A small network was shown many inputs. Here are its activations along a few directions, one row for each input.
Each table varies a few parts of the input and shows all the possible inputs, shuffled.
Descriptions start from the smaller parts, as in this example, which fits no table here: one of 6 places along a line, together with either a single point or one of 11 places around a ring or (one of 3 separate values, together with one of 8 places around a ring).
Shared parts are said once, and a part with two or three values counts as separate values.
In the rows, 128 means zero.

Other details of the inputs shift rows strongly along three fixed directions, in all tables alike. That doesn't count.

Table:
r1: [141 127 104 175  84 103 104 144 113 133 172]
r2: [ 99 120 168 104 155 141 156 110 123  82  73]
r3: [127 140 160  79 120 129 116 167 148 148 160]
r4: [136 115 139  74 142 112 108 139 157 146 142]
r5: [135 135  92 155  99 138 105 131 132 125 164]
r6: [137 225 103 127  93 140 191 113 136  66  82]
r7: [141 141 179 101 116 100 120 120 150 180 151]
r8: [105  70 124 198 174 138 108 132 127 113 133]
r9: [125 129 126 120 144 154 159 121 134 112  95]
r10: [152 122 143  81 119 110 129 143 128 145 156]
r11: [138 121 137  81 141 128 129 142 136 154 157]
r12: [149 113 129 119 127  97  77 152 131 166 162]
r13: [118 102 110 177 131 148 129 124 123 104 147]
r14: [108  86 144 110 176 122 135  88 130  90  71]
r15: [152 158 131  91 111  86 117 162 131 161 147]
r16: [169 186 114 123  96 140 144 157 132 148 146]
r17: [134 126 113 184 115 142 126 132 128 102 153]
r18: [111 105 133 193 113 135 102 117 106 122 148]
r19: [ 91 130 159 106 170 149 160 102 141  96  77]
r20: [114 128 177 111 150 122 137 109 164 159 127]
r21: [111 104 174  88 149 122 125 130 128 127 116]
r22: [108  86 165 119 150 115 106 118 124 150 136]
r23: [133 143  96 183 106 116 102 161 129 141 168]
r24: [112 142 162  81 149 133 141 121 149 137 115]
r25: [ 81  69 100 187 165 141 126 104 111 108 120]
r26: [117 137 130 165 106 145 108 143 130 130 165]
r27: [131 128 169  78 122 111 113 144 132 155 148]
r28: [145  86 144 135 141 100  86 161 125 166 174]
r29: [135 218  92 125  91 154 192 115 129  87  70]
r30: [162 213 100 111  81 127 152 158 134 149 134]
r31: [116 130 123 105 140 126 165 107 119 111  65]
r32: [140 143 124  89 145 134 134 131 144 146 101]
r33: [141 207 103 191  50 160 123 149 121 106 173]
r34: [149 183  78 187  64 146 135 105 105  83 128]
r35: [150 152 115  78 111 126 110 140 140 162 164]
r36: [130 155 117  83 118 118 151 139 142 129 131]
r37: [157 126 152  85 120 103 124 147 134 143 154]
r38: [141 149 131 110 125 143 168 113 118 107  83]
r39: [115  86 105 166 125 116 106 123  99 141 155]
r40: [118 135 116 101 149 152 152 104 141 109  70]
r41: [106  83 108 193 163 135  91 123 131 116 127]
r42: [108 105 102 178 123 125 135 106 103  95 116]
r43: [142 107 132  76 130 115 109 131 133 165 124]
r44: [118  64 130 136 158 102 107 141 115 169 130]
r45: [131 107 104 182 129 135 109 114 108 129 114]
r46: [117  93 103 168 133 136 108  97 102 114 128]
r47: [119 107 141 112 162 137 156  98 110 102  94]
r48: [128 108 143 126 166 135 158 113 115 115  78]
Each input here is: one of 2 separate values, together with either a single point or one of 5 places along a line or (one of 3 separate values, together with one of 6 places around a ring).
Changing only the choice among 2 separate values turns r17 into r37. The same change can be made to r16. Which row results?
> r48
Changing only the choice among 2 separate values turns r9 into r38. The same change can be made to r29. Which row results?
> r31
Which other rows does r34 become when the choice among 2 separate values takes its other values? List them by row number.
> r5
A walk changes only the place on the ring of 6. It starts at r39 and steps to r31. List the rest of the walk in order.
> r44, r15, r1, r42
Which other rows does r43 become when the place on the ring of 6 takes its other values? List them by row number.
> r12, r14, r34, r45, r46
